Each row below is a small network's average activation on inputs in which a field has the value named, seen along a few directions.
Values that are neighbours, or in one group, have similar rows; names and order tell nothing.
In the rows, 500 means zero.
Strong random noise was added to every row along 20 fixed directions; ignore it. To show where, here is one row again and again, with new noise each time:
[411 535 643 467 429 481 687 366 490 338 474 575 282 412 541 451 384 678
 671 482 606 477 288 381 358 518 514 533 601 639]
[606 498 480 366 670 624 627 436 619 628 487 439 279 272 522 419 619 773
 417 585 682 568 360 617 496 185 352 349 429 535]
[577 551 513 651 611 635 472 534 419 612 550 439 534 500 580 591 627 339
 638 583 453 455 570 607 598 626 515 544 277 476]
[469 579 430 688 237 340 493 586 576 477 395 494 704 606 651 612 483 539
 531 564 525 573 441 407 567 463 441 593 480 372]
[368 499 514 451 433 709 412 527 415 450 391 554 541 369 315 392 368 527
 655 507 609 591 488 583 356 308 382 543 508 629]
[616 302 255 727 476 579 167 423 182 380 557 349 453 759 489 625 600 519
 543 641 585 458 515 525 733 528 593 703 319 269]
[328 653 466 363 488 697 500 582 374 827 664 507 446 410 251 420 655 661
 458 564 617 563 496 466 715 502 518 566 529 365]
[329 227 448 727 513 572 414 436 116 437 593 567 424 332 321 499 487 498
 327 566 769 624 724 310 294 432 579 438 332 681]
[564 424 463 711 317 523 244 492 493 515 440 437 577 637 581 622 599 560
 291 572 591 430 537 524 691 370 526 449 411 389]
[691 471 480 798 369 379 448 468 520 428 396 345 631 713 683 568 507 628
 586 384 575 721 594 496 500 659 453 552 539 505]
[613 381 594 563 541 545 403 353 589 377 441 631 575 538 350 448 392 373
 408 684 355 430 659 554 670 406 555 370 432 737]
[481 425 331 411 661 467 529 638 516 387 651 446 580 292 487 584 477 340
 612 656 640 537 659 493 497 408 646 600 496 296]
[470 523 527 457 378 625 596 449 549 476 635 462 576 377 492 493 566 410
 507 483 522 301 488 389 651 634 553 498 485 388]
[657 490 500 413 446 678 564 518 365 421 572 640 574 670 412 240 350 667
 461 377 373 364 368 456 570 522 324 616 380 801]
[527 375 344 430 681 653 482 422 542 386 468 281 394 577 254 358 385 474
 369 464 478 417 501 625 539 473 409 552 696 531]
[339 575 614 479 354 265 101 342 716 578 299 731 373 574 568 665 431 479
 728 563 346 640 268 510 566 465 339 313 905 257]
[247 241 644 584 728 425 312 829 429 409 722 675 508 502 569 251 567 543
 353 553 499 548 535 434 348 641 575 364 615 365]
[384 524 595 684 464 426 489 490 376 468 474 481 425 628 483 714 600 239
 449 587 630 441 625 449 431 492 674 364 404 576]
[429 519 584 457 514 617 349 426 365 389 312 518 444 446 517 548 508 364
 355 378 567 532 590 574 364 353 528 165 525 439]
[363 776 471 614 302 623 603 533 268 471 550 524 603 465 586 552 449 505
 590 479 574 555 476 268 579 610 514 615 506 360]
[643 306 427 491 367 636 523 461 481 378 609 437 599 632 413 381 596 565
 537 529 651 257 380 505 706 483 463 590 285 449]
[539 564 394 320 527 525 544 750 542 521 765 515 726 188 709 492 559 489
 712 391 607 641 572 395 445 568 457 547 548 204]


Field GEKIV:
num: [672 510 358 479 604 521 348 415 316 859 785 516 399 470 536 661 671 465
 545 401 286 556 563 403 566 800 428 585 344 567]
vuv: [555 458 706 592 706 513 823 430 607 403 357 524 564 706 527 274 461 426
 567 419 539 317 374 685 602 692 458 372 466 350]
suzom: [448 409 461 548 480 439 685 529 594 362 696 431 511 378 648 402 536 561
 806 591 523 444 295 326 386 687 488 712 468 432]
depiz: [719 374 703 446 710 539 744 451 613 366 573 554 487 582 467 273 511 696
 510 641 684 436 561 653 747 467 685 427 426 510]
doba: [512 763 703 738 689 718 410 692 208 359 519 560 442 683 738 393 455 653
 132 460 632 559 643 507 482 361 654 346 598 532]
sop: [533 535 513 696 603 460 605 397 421 536 444 693 670 418 493 467 238 572
 364 513 637 692 676 362 633 506 503 416 528 470]
sar: [443 518 522 139 294 600 599 836 586 660 668 500 683 364 364 345 497 575
 413 145 647 425 537 481 233 411 408 596 536 718]
vez: [660 471 409 441 497 284 510 449 493 413 437 675 577 457 696 691 342 348
 706 408 396 461 495 518 368 503 461 620 392 498]
kime: [500 666 532 654 461 523 580 621 404 457 524 471 577 959 532 549 556 286
 489 479 532 293 407 472 638 620 486 508 445 422]
fove: [613 477 490 801 444 536 597 352 728 228 302 366 620 534 559 447 197 584
 509 677 641 474 460 515 566 314 408 603 583 633]
gikos: [518 360 357 643 475 612 466 488 593 799 794 336 513 412 475 576 558 344
 194 317 426  63 502 412 606 756 316 695 524 523]
fozud: [511 500 552 564 648 624 337 590 674 392 527 374 539 282 716 538 559 256
 603 557 371 520 538 608 307 416 418 358 514 519]
disu: [522 592 396 560 652 642 698  94 465 499 389 326 261 244 401 561 769 339
 423 848 443 630 556 486 579 259 476 195 260 477]
kot: [338 525 571 526 643 619 361 445 594 439 296 461 420 519 382 449 434 154
 421 769  41 259 439 685 457 416 510 457 413 717]
bes: [348 307 427 715 702 647 514 517 465 536 484 280 463 321 401 327 712 398
 541 647 419 687 553 590 294 578 372 442 348 550]
vum: [434 372 367 363 623 350 568 650 494 650 614 571 479 598 410 348 694 490
 310 600 365 569 426 454 462 428 370 389 406 427]
The values of GEKIV form a line.
List every value one step from kot, in the order listed. -> fove
List every value one step from vez, in the order listed. -> doba, gikos
List every value one step from bes, in the order listed. -> kime, fozud
List every value one step from sop, in the order listed. -> num, suzom

Field VEKA:
nagef: [761 324 540 408 552 494 286 239 538 496 242 522 397 514 470 545 447 666
 357 378 424 589 574 705 526 389 531 306 447 619]
tenav: [622 469 296 485 620 470 573 535 540 432 209 268 504 441 694 630 512 468
 592 444 596 486 396 801 313 290 386 609 284 291]
fuma: [671 312 526 345 932 323 796 605 647 640 597 559 525 293 525 243 565 741
 452 490 378 754 610 576 437 676 527 448 372 603]
zab: [552 488 247 145 672 729 375 587 309 277 480 247 419 354 463 417 348 548
 559 234 346 486 516 659 304 514 576 764 620 422]
tolit: [612 560 630 612 480 421 516 515 634 526 366 404 486 617 669 655 568 454
 697 391 719 547 506 687 412 472 469 418 540 461]
ralom: [490 609 569 537 391 563 327 487 239 722 492 726 441 506 437 639 280 601
 717 446 551 522 546 500 479 524 534 741 436 710]
mibo: [510 499 518 708 658 655 323 636 437 244 633 618 510 502 716 489 221 339
 585 505 650 434 441 416 380 366 287 429 740 523]
gemot: [305 597 414 428 392 548 237 615 599 692 719 474 461 348 397 628 646 423
 624 854 467 526 487 430 611 286 543 630 580 412]
mudag: [539 466 482 471 593 628 615 486 689 302 528 522 631 341 486 324 364 477
 753 660 429 444 371 542 588 486 377 591 523 460]
gipib: [381 534 671 684 550 506 637 437 516 371 353 362 359 520 488 523 447 545
 457 587 475 454 577 575 486 660 811 582 591 616]
baral: [615 568 483 249 392 336 397 510 248 482 708 765 282 628 573 524 711 867
 543 684 447 628 361 342 632 301 701 541 294 506]
nit: [613 431 465 521 662 491 494 620 333 462 663 303 295 632 784 589 623 557
 352 309 550 272 477 528 389 712 688 623 408 413]
moso: [482 427 467 386 484 644 621 492 591 403 548 439 577 175 644 322 490 529
 489 356 244 368 406 457 474 721 449 568 493 326]
bom: [379 539 719 758 465 340 637 480 564 469 284 438 560 706 528 354 593 695
 546 483 693 831 558 531 436 670 539 345 623 412]
toduf: [504 383 546 689 513 474 527 382 601 581 243 465 395 486 472 559 399 649
 458 600 636 441 417 694 578 396 507 577 475 496]
gide: [579 568 431 346 652 534 381 465 504 669 558 488 308 643 346 548 523 473
 705 471 553 562 388 669 483 374 287 553 631 581]
The values of VEKA form a line.
Going along VEKA from nagef by way of its neighbour fuma, in what order are gemot, mudag, gipib, baral, gide met? -> mudag, gipib, baral, gide, gemot
List every value one step from toduf, in the order listed. -> mibo, moso
List every value one step from bom, in the order listed. -> tenav, nit
